These are the activations of a small neural network, seen along a few directions. Each row is one input.
Each table varies a few parts of the input and shows all the possible inputs, shuffled.
A made-up example of a description, with smaller parts first: one of 3 separate values, together with either a single point or one of 9 places around a ring or (one of 4 places along a line, together with one of 5 places around a ring).
Shared parts are said once, and a part with two or three values counts as separate values.
In the rows, zero is written as 128.

A family of inputs:
row 1: [117 153 135 104 119 136 139 138 101 131 154 109  89]
row 2: [119 140 129  57 106 141 120 162 118 146 106 111  87]
row 3: [157 131 115 122 124 131 130 149 109 118 126 138  94]
row 4: [142 125 148 135  96 135 117 149 127 120 133 118  97]
row 5: [113 128 118 187 122 123 136 143 125 143 133 153 131]
row 6: [113 158 155  49 105 142 135 176 123 119 147 100 102]
row 7: [118 161 123 162 132 121 126 139 119 110 110 131 124]
row 8: [122 135 120 200 126 142 130 123 146 132 110 183 149]
row 9: [140  39 153  77 176 110 109  43 166 126 138  77 210]
row 10: [121 132 118 101 102 136 129 133 114 137 125 114  79]
row 11: [119 140 118 178 135 116 147 145 116 130 152 162 135]
row 12: [128 147 119 192 140 137 141 126 139 120 128 191 151]
row 13: [113 149 127 170 116 124 117 134 123 123  91 124 122]
row 14: [170  56 114  58 193  97 115  31 165 136 139  81 221]
- What do these inputs look like to the network? => one of 2 separate values, together with either a single point or one of 6 places along a line
- Changing only the choice among 2 separate values turns row 10 into row 1. The same change can be made to row 5. Which row results? => row 11

A family of inputs:
row 15: [ 97 193 125 110  80 147 142 206  86 137 124 133  38]
row 16: [120 179 111 212  86 138 142 179 106 115 112 188  68]
row 17: [113 192 134 153  86 150 139 195 109 111 133 162  65]
row 18: [149  68 120 126 184 105 120  50 148 139 147 108 207]
row 19: [112 174 130 183  75 145 139 198 115 125 122 178  70]
row 20: [143  77 149  81 179 106 114  64 150 125 140  75 198]
row 21: [119 180 124 128  79 142 145 207  97 118 134 152  47]
row 22: [140  82 143  42 169 128 106  71 134 153 120  49 165]
row 23: [146  78 118 124 186 108 125  52 166 135 131 131 222]
row 24: [141  61 141 100 172 117 118  60 155 137 143 100 198]
row 25: [151  72 136  57 160 111 113  66 149 132 136  64 174]
row 26: [106 180 104 219  81 139 135 189 120 110  94 197  85]
- Changing only one part turns row 16 into row 18. The same change can be made to row 26. Which row results? => row 23
- What do these inputs look like to the network? => one of 2 separate values, together with one of 6 places along a line

A family of inputs:
row 27: [130  98 138 104 146 121 115  97 144 129 116  94 160]
row 28: [118 155 125 126 109 129 132 155 118 126 131 139 100]
row 29: [121 132 128 124 126 133 122 137 119 140 114 118 118]
row 30: [133 116 119 113 139 119 125 113 126 135 119 111 132]
row 31: [131 115 112 226 131 123 127 111 149 118 102 184 161]
row 32: [132  99 149  95 152 124 123  99 149 129 139 104 168]
row 33: [125 137 129 114 134 125 131 139 117 131 142 126 126]
row 34: [138 115 125 108 138 121 128 113 131 138 138 118 136]
row 35: [132 123 115 210 140 119 139 114 151 114 135 195 171]
row 36: [136 118 121 110 141 125 125 111 131 136 130 115 133]
row 37: [123 129 120 121 133 125 127 118 117 137 117 112 125]
row 38: [122 160 138 129 105 141 139 170 121 121 135 143  93]
row 39: [138 106 136 107 144 131 118 102 136 130 127 107 147]
row 40: [130 120 135 118 128 130 130 119 124 137 139 116 125]
row 41: [136 112 134  98 151 126 128 105 135 131 140 117 156]
row 42: [136  97 143 101 144 119 118  99 146 126 135  97 162]
row 43: [132 100 140 101 149 127 115  95 149 132 126  98 162]
row 44: [134 121 109 216 133 119 134 111 151 119 127 191 167]
row 45: [123 139 121 119 132 132 124 134 120 139 128 124 121]
row 46: [118 150 139 125 110 133 135 159 118 118 137 139  99]
row 47: [126 158 134 134  97 135 134 169 117 118 131 137  89]
row 48: [130 122 131 121 130 129 127 118 120 129 132 110 120]
row 49: [132 123 106 216 136 122 130 109 149 119 118 187 162]
row 50: [139 110 140 108 140 119 131 118 128 123 145 115 134]
row 51: [113 150 129 132 106 138 126 153 119 132 106 134  97]
row 52: [118 151 131 130 107 135 127 154 118 120 123 133  94]
row 53: [125 133 127 125 112 135 130 146 119 123 128 125 101]
row 54: [140 110 128 103 143 121 123 105 131 128 136 111 151]
row 55: [134 111 124 107 144 123 120 103 129 131 116 107 149]
row 56: [120 133 124 127 110 134 129 147 117 128 113 123 102]
row 57: [122 139 125 116 121 130 138 149 118 126 141 134 111]
row 58: [124 161 130 136 101 140 130 167 116 116 121 133  86]
row 59: [127 129 130 112 138 124 135 121 119 130 144 119 130]
row 60: [115 168 119 135 106 140 130 164 116 133 103 138  94]
row 61: [125 136 124 117 128 128 127 136 121 141 136 126 124]
row 62: [127 130 130 123 108 131 133 149 119 126 136 128 103]
- Changing only one part turns row 43 into row 42. The same change can be made to row 45. Which row results? => row 61
- What do these inputs look like to the network? => one of 4 places along a line, together with either a single point or one of 8 places along a line
- Change only the place on the line of 4 in row 47. List by row number the other rows that result. => row 38, row 58, row 60

A family of inputs:
row 63: [109 179 120 145  78 141 148 204  95 129 135 162  51]
row 64: [132 103 115 164 138 121 121  92 154 127 111 144 172]
row 65: [127 106 128  94 143 122 118 107 120 142 131  89 135]
row 66: [107 181 126 162  88 139 146 200 111 119 132 178  76]
row 67: [147  87 137 119 167 112 125  74 147 136 141 110 186]
row 68: [151  79 125 137 167 102 124  68 159 122 137 121 201]
row 69: [147  82 152  38 164 122 116  78 139 133 155  67 166]
row 70: [131 120 109 180 129 121 127 113 136 118 103 157 145]
row 71: [144  80 131  55 173 115 122  68 134 145 153  79 172]
row 72: [130 108 150  78 134 128 112 118 126 129 133  76 128]
row 73: [142  79 136  71 181 116 121  66 151 135 147  94 198]
row 74: [153  60 124 115 183 108 123  50 164 123 148 114 216]
row 75: [119 124 127 116 134 130 121 117 139 137 111 121 146]
row 76: [139  98 137  92 164 111 123  87 145 133 137  99 181]
row 77: [112 178 118 137  94 140 142 177  98 126 131 143  66]
row 78: [126 162 135 114  94 146 128 179 111 123 121 120  73]
row 79: [135 142 109 194 115 127 129 142 134 115 117 175 127]
row 80: [123 161 114 199 104 127 138 153 130 104 128 184 108]
row 81: [120 162 117 207  88 129 145 180 127 107 132 202  93]
row 82: [119 143 115 117 115 133 130 145 108 138 107 118  89]
row 83: [138  85 122 157 156 112 118  81 151 121 127 126 186]
row 84: [149  69 136  98 183 118 124  56 153 137 152 103 202]
row 85: [114 178 139 120  86 146 137 186 104 113 133 129  60]
row 86: [111 179 141 129  70 148 144 214 101 117 137 147  46]
row 87: [122 162 119 147 113 138 130 165 119 126 116 151 105]
row 88: [144 101 153  59 146 118 118 101 135 130 144  72 146]
row 89: [124 161 114 130 102 140 132 169 104 136 119 134  79]
row 90: [142 100 131  75 155 111 124  91 130 142 142  84 152]
row 91: [127 113 127 145 137 131 123 102 141 141 117 133 153]
row 92: [114 170 128 188  88 141 146 188 114 122 136 190  79]
row 93: [117 142 121 133 126 131 128 139 122 128 103 134 119]
row 94: [133  93 134 139 156 122 118  89 139 135 131 115 170]
row 95: [122 144 137 100 107 139 125 155 113 125 108 105  83]
row 96: [125 130 122 161 129 131 129 124 124 132 108 146 126]
row 97: [117 169 125 181 104 139 140 161 116 118 132 172  93]
row 98: [123 127 143  84 116 138 117 133 130 134 117  93 111]
row 99: [129 151 120 176 115 138 130 151 121 129 121 164 111]
row 100: [120 126 121 100 125 132 123 122 124 148 115 105 118]
row 101: [125 105 134 111 152 121 117 103 136 132 127 103 163]
row 102: [109 180 124 154 103 137 140 174 113 115 127 160  90]
- What do these inputs look like to the network? => one of 5 places along a line, together with one of 8 places along a line
- Changing only the place on the line of 5 turns row 96 into row 95. The same change can be made to row 97. Which row results? => row 85
- Changing only the place on the line of 5 turns row 72 into row 83. The same change can be made to row 69. Which row results? => row 74
- A walk changes only the place on the line of 5. It starts at row 79 and steps to row 99. List the rest of the walk in order. => row 87, row 89, row 78
- A walk changes only the place on the line of 5. It starts at row 98 and steps to row 100. List the rest of the walk in order. => row 75, row 91, row 64
